Each row below is a small network's average activation on inputs in which a field has the value named, seen along a few directions.
Values that are neighbours, or in one group, have similar rows; names and order tell nothing.
(in the rows, 500 means zero)
Strong random noise was added to every row along 4 fixed directions; ignore it. To show where, here is one row again and again, with new noise each time:
[431 497 431 548 437 640 738 613 472 400 523 552 284 441 660 503]
[621 411 440 479 442 599 331 563 395 430 401 552 423 553 414 495]
[428 477 540 304 471 273 657 498 629 372 529 512 523 557 618 494]
[340 473 495 666 438 699 755 779 331 308 545 576 305 558 707 603]
[525 482 378 401 459 536 597 454 600 404 446 507 331 414 545 417]
[407 447 478 441 480 467 590 593 513 257 461 508 436 591 582 521]


T, 15 values:
t8: [742 485 418 331 478 584 232 178 699 699 452 504 330 335 320 318]
t6: [341 587 453 564 556 486 645 553 435 358 490 460 633 535 541 614]
t3: [467 506 530 485 478 564 322 455 468 479 398 573 602 647 441 498]
t12: [599 387 458 371 620 190 359 452 526 308 414 382 700 666 352 474]
t15: [670 587 635 504 501 268 486 501 410 987 722 549 697 347 519 635]
t14: [504 457 603 398 453 404 468 436 521 482 539 537 479 496 458 459]
t9: [514 594 354 340 447 461 708 351 721 488 494 478 281 295 537 315]
t13: [379 387 489 454 612 270 412 439 748 175 497 285 562 706 404 433]
t2: [246 491 590 383 548 395 572 399 686 389 502 508 642 596 576 470]
t7: [460 469 447 261 686 188 543 362 845 319 453 301 555 602 429 411]
t1: [375 594 336 542 664 450 650 507 666 201 319 299 432 372 543 473]
t11: [398 648 548 482 581 480 685 351 705 600 543 478 627 305 580 440]
t10: [456 521 432 738 554 755  95 541 354 435 378 452 579 627 343 528]
t5: [600 452 549 563 519 470 342 361 508 738 545 402 556 319 389 472]
t4: [540 555 618 484 398 515 494 500 324 654 501 598 676 621 532 580]
A value of T combines one of 3 hidden first parts with one of 5 second parts; all combinations occur once.
- t4 and t12 share the first part; t4 and t3 share the second. Which value has the first part of t3 and the second part of t12? => t7
- t11 and t14 share the first part; t11 and t6 share the second. Which value has the first part of t6 and the second part of t14? => t9

V, 15 values:
v7: [664 399 579 384 488 376 177 613 232 433 382 603 645 696 337 626]
v9: [477 545 441 325 537 505 446 328 710 313 338 523 494 535 487 387]
v3: [690 441 530 529 473 407 568 506 452 703 600 547 454 451 514 518]
v8: [546 450 503 587 564 568 372 443 530 641 568 425 440 383 432 464]
v14: [384 535 687 631 489 528 742 520 503 770 731 653 535 474 622 629]
v4: [275 600 513 693 551 533 792 661 516 444 649 396 426 407 701 608]
v1: [367 527 421 549 470 756 704 422 568 444 557 603 259 432 646 464]
v15: [431 701 479 580 488 610 788 447 485 629 600 485 524 357 672 515]
v10: [650 333 536 446 497 394 235 509 522 550 473 402 570 649 317 427]
v11: [546 519 626 284 420 331 559 518 538 650 594 544 521 457 546 478]
v5: [367 554 497 579 531 395 880 710 427 348 582 446 463 561 691 533]
v2: [578 651 334 407 372 620 580 370 595 611 412 556 439 310 524 349]
v13: [500 504 522 624 570 380 517 611 369 483 480 494 614 510 530 655]
v6: [408 491 462 598 501 632 402 491 501 485 407 473 595 487 459 479]
v12: [490 469 488 376 427 469 540 389 633 487 551 494 324 426 511 388]
A value of V combines one of 3 hidden first parts with one of 5 second parts; all combinations occur once.
- v7 and v2 share the first part; v7 and v11 share the second. Which value has the first part of v11 and the second part of v2? => v9
- v3 and v6 share the first part; v3 and v5 share the second. Which value has the first part of v5 and the second part of v6? => v15
